Each row below holds a small network's activations on one input, seen along a few directions.
In each table, some parts of the input vary, and every possible input appears once, in random order.
Descriptions start from the smaller parts, as in this example, which fits no table here: ring(5) and (point or line(9) or (values(2) and line(6))).
Shared parts are said once, and a part with two or three values counts as separate values.
In the rows, 128 means zero.

Other details of the inputs vary at random and push rows far along two fixed directions, the same in every table; ignore that.

Table:
x1: [135 120 151 143 133 145 122 135 125 133 141]
x2: [104 129 131 133 122 129 133 129 140 142 135]
x3: [180 117 136 106 154 133 134 130 155 118 140]
x4: [112 136 121 131 125 118 129 130 128 125 119]
x5: [151 129  86 109 125 112 139 118 119 116 109]
x6: [121 133 112 128 122 122 123 131 123 113 138]
x7: [103 122 130 137 119 139 118 127 123 128 139]
x8: [149 127 167 141 136 143 121 130 124 140 125]
x9: [145 139 100 105 125 106 129 115 120 102 144]
x10: [152 126  85 107 126 111 141 115 117 117 114]
x11: [147 108 189 144 151 163 127 146 145 157 125]
x12: [ 95 134 140 148 116 138 124 134 141 149 123]
x13: [115 139 115 119 124 116 132 131 135 120 122]
x14: [113 117 107 141 118 129 138 132 117 139 112]
x15: [200 115 122 115 154 138 137 127 130 120 109]
x16: [ 95 127 144 143 113 141 114 120 118 145 132]
x17: [113 138 126 127 123 114 129 125 125 129 118]
x18: [122 131 113 129 124 115 128 133 121 111 132]
x19: [121 129 114 128 123 114 132 130 121 111 137]
x20: [112 118 158 149 133 140 127 140 129 148 124]
x21: [105 135 125 127 116 121 130 123 139 140 130]
x22: [140 135 118 110 134 109 133 120 127 117 127]
x23: [110 131 151 154 122 139 121 135 120 140 124]
x24: [105 127 149 151 120 144 121 131 118 145 140]
x25: [163 117 154 126 149 146 126 138 154 137 131]
x26: [193 122 138 106 157 128 136 123 130 106 143]
x27: [121 141 110 128 119 121 123 126 121 113 135]
x28: [217 107 180 111 179 157 128 141 154 130 127]
x29: [114 135 122 126 115 129 116 117 119 122 131]
x30: [128 112 178 151 137 168 114 128 126 154 137]
x31: [ 92 131 146 138 117 130 127 131 132 153 122]
x32: [ 91 135 147 140 116 132 125 133 131 152 116]
x33: [118 140 115 118 117 115 130 123 141 127 127]
x34: [151 118  98 122 132 123 138 131 123 120 112]
x35: [133 136  94  94 131 100 143 123 136 102 135]
x36: [121 142 112 124 115 118 123 121 118 116 135]
x37: [132 137  91 101 131  97 142 119 126 100 134]
x38: [113 133 119 130 119 131 116 122 123 118 132]
x39: [ 95 132 147 151 113 130 123 128 115 147 128]
x40: [127 121  98 125 122 122 140 124 115 131 115]
x41: [112 126 117 130 121 131 116 127 124 118 136]
x42: [111 129 120 131 127 118 129 136 128 124 122]
Description of these inputs: ring(6) and (point or line(6)).
Q: The inputs of x30 and x41 match in every part but the ring(6) part. If x37 is changed in the same way as x30 into x41, which row does it become?
A: x42
Q: Which other rows does x23 become when the ring(6) part takes its other values? List them by row number.
A: x8, x18, x19, x26, x39
Q: List by row number the other rows that have the ring(6) part in common with x19.
A: x1, x3, x7, x11, x14, x20

Table:
x43: [154 123 171 145 151 149 130 149 141 149 104]
x44: [154 137 199 124 145 156  94 127 133 111 185]
x45: [ 44 129  97 163  79 132 112 127 111 148 123]
x46: [170 121 164 134 142 161 123 115 123 158 121]
x47: [130 143  17  69 109  71 142 113 146  69 137]
x48: [143 102 156 138 152 161 132 147 141 150 121]
x49: [173 120 169 150 148 155 125 138 118 137 107]
x50: [172 121 173 132 149 146 118 119 116 153 107]
x51: [ 50 124 107 173  88 116 136 139  95 144 119]
x52: [246 120  80  62 179  91 159 130 146  71 137]
x53: [159  96 156 145 149 167 127 134 120 139 124]
x54: [ 19 160 148 148 102 113 106 126 142 122 177]
x55: [132 156  41  63 114  54 151 106 130  77 117]
x56: [ 45 142 114 147  86 120 137 122 129 165 115]
Q: What do these inputs look like to the network?
A: values(2) and (point or ring(6))
Q: The inputs of x48 and x53 match in every part but the values(2) part. If x47 is changed in the same way as x48 into x53, which row does it become?
A: x45
Q: Which other rows does x43 become when the values(2) part takes its other values? List them by row number.
A: x49

Table:
x57: [141 137 164 125 133 130 133 129 128 136 130]
x58: [166 139 150 114 140 122 133 123 141 121 132]
x59: [126 142 131 115 128 126 129 129 131 109 129]
x60: [152 115 171 145 139 151 134 131 114 169  96]
x61: [161 119 131 113 132 125 123 113 116 119 148]
x62: [ 63 122 107 151 109 122 128 140 122 129 124]
x63: [117 140 110 138 113 116 127 118 117 117 144]
x64: [171 136  98 106 140 119 123 121 127  84 148]
x65: [150 106 163 150 147 153 119 147 144 157 127]
x66: [138 113 182 165 147 177 110 134 122 146 135]
x67: [168 136 105  99 138 116 129 134 130  82 145]
x68: [ 81 137 105 150 100 125 127 129 112 144  93]
x69: [148 135 106 110 135 118 131 131 124  84 145]
x70: [ 72 125  99 143 104 136 134 137 132 136 131]
x71: [117 113 222 166 149 169 117 149 135 179 114]
x72: [ 75 121 119 146 112 110 135 135 118 142 130]
x73: [121 135  97 111 122 104 131 129 146 125 125]
x74: [145 122 119 120 141 120 128 136 131  95 134]
x75: [104 150 107 125 116 121 119 119 126 118 130]
x76: [159 140 147 123 142 139 120 120 137 135 132]
x77: [115 104 205 161 147 184 129 142 140 193 119]
x78: [133 128 208 157 141 176 111 147 140 167 121]
x79: [109 129 107 129 102 116 118 111 117 120 142]
x80: [114 114 139 151 126 131 129 136 135 149 127]
x81: [132 107 136 130 140 149 139 136 131 137 136]
x82: [ 77 124 101 161 102 129 130 131 100 134 103]
x83: [102 136 119 128 117 119 132 134 109 112 143]
x84: [164 121 175 135 146 145 130 137 122 133 142]
x85: [144 152 113 104 127 109 129 125 139 110 133]
x86: [117 118  91 115 125 128 142 129 134 105 137]
x87: [144 129 134 136 125 141 128 133 123 152  96]
x88: [ 72 124 110 150 108 123 120 143 129 135 125]
x89: [122 135  98 125 120 121 136 121 115 120  96]
x90: [113 125 101 137 113 113 140 126  99 132 109]
x91: [ 68 126 112 146  97 135 113 121 109 124 137]
x92: [ 67 133 112 139 106 116 123 136 139 142 116]
x93: [127 100 203 164 136 181 105 134 114 170 135]
x94: [ 58 135 105 140  99 133 130 134 140 148 122]
x95: [145 112 113 114 144 117 135 133 128 112 136]
x96: [160 137 108  92 122 106 125 101 132 106 135]
x97: [ 64 150 130 134 105 116 130 132 115 135 130]
x98: [147 123 183 139 148 151 116 145 151 144 116]
x99: [179 128 152 126 145 144 123 140 135 120 142]
x100: [105 143 122 127 117  99 133 128 137 125 123]
x101: [149 120 194 137 152 141 129 137 140 154 122]
x102: [116 136 117 107 113 110 122 104 119 127 134]
x103: [170 138 141 116 144 127 129 110 136 123 134]
x104: [131 125 123 129 118 133 109 120 125 128 141]
x105: [166 134 102  77 139 109 124 102 124  96 140]
x106: [ 78 138 102 133 103 123 135 130 144 149 126]
x107: [172 134 158 115 149 134 129 114 127 129 135]
x108: [ 99 128 105 120 121 129 139 126 142 125 125]
x109: [ 71 130  99 165  93 124 122 135 103 152 103]
x110: [166 140 125 106 149 131 126 115 131 102 134]
x111: [106 130 111 114 122 116 147 124 134 139 130]
x112: [164 121  94 102 135 116 149 121 141 106 141]
x113: [129 137  99 127 113 111 139 118 118 130 101]
x114: [165 122 140 124 146 126 123 141 140 118 133]
x115: [155 126 150 117 151 129 126 134 145 112 121]
x116: [171 123  84 114 134 118 133 126 117 101 109]
x117: [188 120 109 120 139 121 140 120 119 118 115]
x118: [ 77 123 103 136 108 119 144 132 121 141 136]
x119: [167 129 144 126 136 129 131 130 130 114 144]
x120: [148 126 108 104 145 114 134 124 145 104 124]
x121: [113 131 150 136 113 146 107 119 132 158 127]
x122: [ 81 128 107 137  97 130 106 124 114 123 136]
x123: [154 134 154 121 149 139 124 117 125 130 134]
x124: [102 136 107 132 120 120 127 120 105 114 145]
x125: [140 129 110 101 137  97 143 123 136 123 128]
x126: [ 64 147 119 141 100 107 124 139 136 141 117]
x127: [ 61 139 117 140  90 131 108 118 126 141 125]
x128: [165 119 150 128 149 140 120 146 141 114 130]
x129: [150 120 144 123 140 140 144 123 151 147 129]
x130: [141 126 123 114 133 111 136 123 146 130 124]
x131: [165 134 127 126 143 135 120 125 128 118 143]
x132: [ 79 125 103 156 106 122 133 130  92 141 107]
x133: [133 131 112 124 128 124 138 123 110 132  99]
x134: [138 115 131 134 133 150 134 140 142 143 134]
x135: [153 132 105 110 135  96 137 129 135  94 138]
x136: [165 125 135 105 141 141 116 111 134 111 130]
x137: [124 102 212 174 150 170 116 155 126 169 124]
x138: [164 131 113 109 137 113 131 113 117 100 150]
x139: [159 129 111 103 145  98 138 130 128  95 139]
x140: [157 125 104  91 151 102 140 122 138 107 128]
Q: The inputs of x106 and x134 match in every part but one. If x120 is changed in the same way as x106 into x134, which row does it become?
A: x62
Q: The inputs of x101 and x139 match in every part but one. If x94 is changed in the same way as x101 into x139, which row does it become?
A: x70
Q: The inputs of x108 and x86 match in every part but one. If x113 is changed in the same way as x108 into x86, which row does it become?
A: x117
Q: What do these inputs look like to the network?
A: values(2) and ring(6) and (point or line(6))
Q: List by row number the other rows that have the values(2) part and the ring(6) part in common with x129.
A: x58, x96, x100, x103, x113, x130
Q: Which other rows does x137 become when the line(6) part takes its other values? List them by row number.
A: x81, x83, x93, x95, x124
Q: Which other rows does x99 become when the ring(6) part takes its other values? List them by row number.
A: x67, x69, x83, x84, x119
Q: Which other rows does x80 become when the values(2) part takes its other values? List them by row number.
A: x130
Q: A walk changes only the line(6) part. It starts at x102 and steps to x107. List the rest of the walk in order.
A: x57, x101, x125, x111
